Each row below holds a small network's activations on one input, seen along a few directions.
Each table varies a few parts of the input and shows all the possible inputs, shuffled.
A made-up example of a description, with smaller parts first: one of 4 places along a line, together with either a single point or one of 9 places around a ring or (one of 2 separate values, together with one of 5 places around a ring).
Shared parts are said once, and a part with two or three values counts as separate values.

Other details of the inputs shift rows strongly along two fixed directions, in all tables alike. That doesn't count.

Rows:
row 1: [15  5  7 -5 -9  4 -5  5 19  4 -3  3]
row 2: [ 27 -19  24  15  35  18  17   3   3 -25  51  21]
row 3: [-23 -18  28 -10 -62  66 -27  20 -10 -10 -56 -27]
row 4: [ 13  28 -40  -5  32 -38  -8 -20 -22  37  18   6]
row 5: [-11  26 -55   0 -19 -30 -17 -15  -7  26 -38 -43]
row 6: [-14  32 -40   3  25 -51   1 -22  -3  12  -3   1]
row 7: [-14  14   8  -1   8  -2  -3   4 -13  -5  -3  16]
row 8: [  4 -26  34 -19  -7  40   8  21  21 -36  10  16]
row 9: [ 31   1  25   1  13   4  22   7  24 -12  30  18]
row 10: [ 11   9 -12   4 -15  -2  -1   9   6  -1  -4 -10]
row 11: [10  4  9 29 33 -2 16 -5 -8 -8 37 21]
row 12: [  5 -34  31 -17  -8  40  -4  18  25 -34   6  21]
row 13: [ 25 -70  59  18   9   7  24   7  10 -33  47  19]
row 14: [ -2   9  13  10  42 -13  12  -3  -6 -17  37  29]
row 15: [ -9 -11  35 -14 -24  44  -9   7   1 -10 -16 -16]
row 16: [ -9  -3  46   0 -29  41   7   6  24 -19 -18   0]
row 17: [-23  -6 -42  -5 -32 -38 -18  11 -31  55 -53 -37]
row 18: [ 14  37 -39  -4  26 -48  10 -16   1  25  17 -11]
row 19: [  2 -27  30   2 -28  52 -21  15   1 -15 -17   3]
row 20: [  9 -15  30  -6  23  18   7  15   0 -28  32  27]
row 21: [-29  -1 -37 -12 -44 -36 -14  -4 -42  36 -40 -55]
row 22: [-23  -3  33  -8 -64  49 -22   9  15   0 -61 -10]
row 23: [ 37 -12  25   9  35  -6  24  -8  33 -22  46  22]
row 24: [ 20  19   7  10  29 -16  27  -6  11   1  36  31]
row 25: [-17  12 -11 -15  10  -8 -10  -2 -17  -1  -2 -11]
row 26: [-17 -23  30 -14 -13  33 -18   4   3 -26 -20  -9]
row 27: [  3 -13  21 -20 -27  42   3  11  14  -9 -12  -5]
row 28: [14  6  7 -6 16  4  6 -2 -9  5 20  9]
row 29: [ -7 -16   2  -8 -26  37  -3   8   9 -12 -12 -20]
row 30: [-13  10  -3  -3  -9  -6 -10   3   9  -6 -15  14]
row 31: [ 30 -32  13  10  21 -31  29   9 -13  -4  59  22]
row 32: [ -7 -13  23 -10 -17  31 -12  -8   0  -4 -21 -18]
row 33: [  3  16 -11  20  12 -11  15  -6   4  -1  14   6]
row 34: [-14 -10  45   5 -19  38  -8  -6   4 -10 -24  -3]
row 35: [-14   8 -13  -6 -47  17 -17  10   6   3 -44 -42]
row 36: [-22  26 -47 -19  -3 -26 -33  -5 -29  28 -29 -16]
row 37: [  7 -23  19 -14  21  19  14  10  20 -35  33  16]
row 38: [ 8 11 -2 19  5 -2 15  2  3 -3 15 16]
row 39: [  0  -6 -21 -12  23 -14   1 -13   8  -9  13   1]
row 40: [-37  14 -21   5 -54  12 -22 -10  -5  15 -72 -40]
row 41: [-11  40 -41   1  32 -54   9 -14  -6  12  13   6]
row 42: [  1  32 -49  18  11 -39  -2 -14 -10  30   0   7]
row 43: [  5 -15 -18   2   4   9   2  -9   7  -5   4 -11]
row 44: [-26  37 -36  -3 -17 -27 -12 -26  -7  35 -44 -30]
row 45: [-12 -59  44   4 -31  24   3  20   6  -6 -32 -22]
row 46: [  2  19 -52 -11  21 -35   2 -31  -5  30   3 -17]
row 47: [ 37   1 -12  18  30 -21  10   3  15  -4  42  23]
row 48: [18  9 14 16 34 -7  9 -9 -3  7 34 39]
row 49: [ -3  42 -30   8  36 -41   8 -25 -24  31  17   3]
row 50: [ -2  21 -12  18   4  -6   1  -4 -22  15  -2   6]
row 51: [-30  12 -19 -32 -54  25 -21  -2  -4  21 -61 -51]
row 52: [-24   6 -30 -19 -58  28 -23   7 -11  18 -60 -42]
row 53: [ 16  23 -54 -12  26 -38   0 -20  -6  35  18   4]
row 54: [ 13 -69  62   4 -38  34   0  26   6 -25   9  11]
row 55: [ 16 -58  57  14  12  15  32  30  12 -20  33  11]
row 56: [  7  16  13   9  17   0  12  -5 -10   7  16  20]
row 57: [ -2  14   4   2  13 -10  14   6   9 -13  13  24]
row 58: [ -8 -27  26   3 -23  46 -16   2  -1 -18 -20 -18]
row 59: [ -2  30 -49  -7  24 -56  -5 -17   0  14  -2 -15]
row 60: [ 10 -28   9   7   6 -19  23  24 -10  13  13   2]
row 61: [ 27 -29   8   6  11  26   6   7  18 -16  32  25]
row 62: [ -3  26 -40  27  34 -41   1 -28 -27  23  11   1]
row 63: [  0  -5  24 -15 -23  19  -1  23  21 -25 -14   0]
row 64: [-23   6   8   4   9  -3 -10  -9  -8 -10 -13   4]
row 65: [ 26   6  -5  33  50 -19  14  -7  -9   3  53  45]
row 66: [ -9  33 -38   7  35 -47 -10 -14 -25  22   9  21]
row 67: [-29  18 -16 -24 -42   2 -22   8   4   3 -56 -41]
row 68: [ 23 -12  20  -2  18  -2   4  15  29 -27  27  29]
Each input here is: one of 4 places along a line, together with either one of 2 separate values or (one of 3 separate values, together with one of 5 places around a ring).
Q: Changing only the place on the line of 4 turns row 11 into row 50. The same change can be made to row 14. Which row results?
A: row 7
Q: Changing only the place on the line of 4 turns row 43 into row 29. The same change can be made to row 45. Which row results?
A: row 55
Q: Change only the place on the ring of 5 in row 57. List by row number the other rows that result.
A: row 7, row 8, row 20, row 63
Q: Change only the choice among 2 separate values in row 45. List by row number the other rows that result.
A: row 13
Q: Start at row 13 and move only the place on the line of 4, one step at a time. The first step leads to row 21. Which rows follow, in order?
A: row 31, row 54

Rows:
row 69: [ 26  22 -20  -4  22  -4  11  -8  30  -1  21  19]
row 70: [ 17   5  54  18   8  55  12   1  20 -34  25  38]
row 71: [-22  55 -39 -17  25 -30  -9 -17 -23  21  -3  -2]
row 72: [ 26 -22  -6   1  -1   4  19   6   7   7  24 -10]
row 73: [ -2 -54  54  11 -21  47  -8  26   2 -30  -3  19]
row 74: [ -3  18   9  -4  42 -15   8 -16   2 -11  27  20]
row 75: [-33  13 -38 -21 -19 -26 -18  -3 -51  41 -39 -37]
row 76: [-31  54 -36   4 -21 -10 -24 -30 -17  33 -54 -29]
row 77: [ 48  -4  -1  38  68 -32  35  -9 -19  11  88  40]
row 78: [ -2  27   2 -14  26  -6  -2  -5   2  -3  15  28]
row 79: [-27 -15  53   8 -21  56 -13   2  16 -42 -27  10]
row 80: [ 34 -38  13   0  -7  16  14  14  23  -3  23   5]
row 81: [-31 -13  -9   4 -33  10 -19   9 -37  14 -41 -25]
row 82: [ -5  20 -43   5 -23 -26 -21  -9 -39  53 -31 -24]
row 83: [-21 -38   3 -22 -52  12 -18  13   1  -6 -45 -51]
row 84: [ -5   8  -8 -18   0  -1  -6  -6  22 -19 -11 -15]
row 85: [ -8 -16  89  15 -51  46  15  34  48 -44 -30  22]
row 86: [ 43  11  -9  -1  73 -27  29  -3  28 -32  82  38]
row 87: [-16  35 -27   4   9 -10 -18 -11  -8   6 -12  16]
row 88: [-19 -18 -21 -30 -54   8 -19  16 -10   9 -47 -52]
row 89: [  5  37  -6   9   5   7 -10 -12   4   8  -4  20]
row 90: [ 16  27 -33   2  31 -26  14 -25  20   8  18  -1]
row 91: [-33 -18 -11  10 -22 -10 -18  -4 -35  16 -38 -29]
row 92: [ 45 -26 -11  21  53 -39  40 -11  12   6  70  13]
row 93: [  4 -47  63  25 -37   3  26  37  19 -13  -4   5]
row 94: [ -5  -1 -24 -14  17 -34  -2   0 -33  28   7   1]
row 95: [-12 -12  -9  -4  21 -34   5  -7 -31  19   6 -10]
row 96: [  9   8 -29  25  20 -44   6 -22 -34  39  14 -11]
row 97: [ -5 -11 -40 -29 -29 -21 -20   8  -6  19 -24 -34]
row 98: [-16 -12  53   9 -16  66  -8  16  15 -47 -11  24]
row 99: [ 14  12   2  -6   0  28  10  -1  30 -16   7   4]
row 100: [  8 -11  24 -23 -15  36  -9  17  41 -37  -6   8]
Q: What is each input in this table made of?
A: one of 2 separate values, together with either a single point or (one of 3 separate values, together with one of 5 places around a ring)
Q: Changing only the choice among 2 separate values turns row 90 into row 92. The same change can be made to row 79. Which row results?
A: row 91
Q: Change only the choice among 2 separate values in row 86. List by row number the other rows that result.
A: row 88
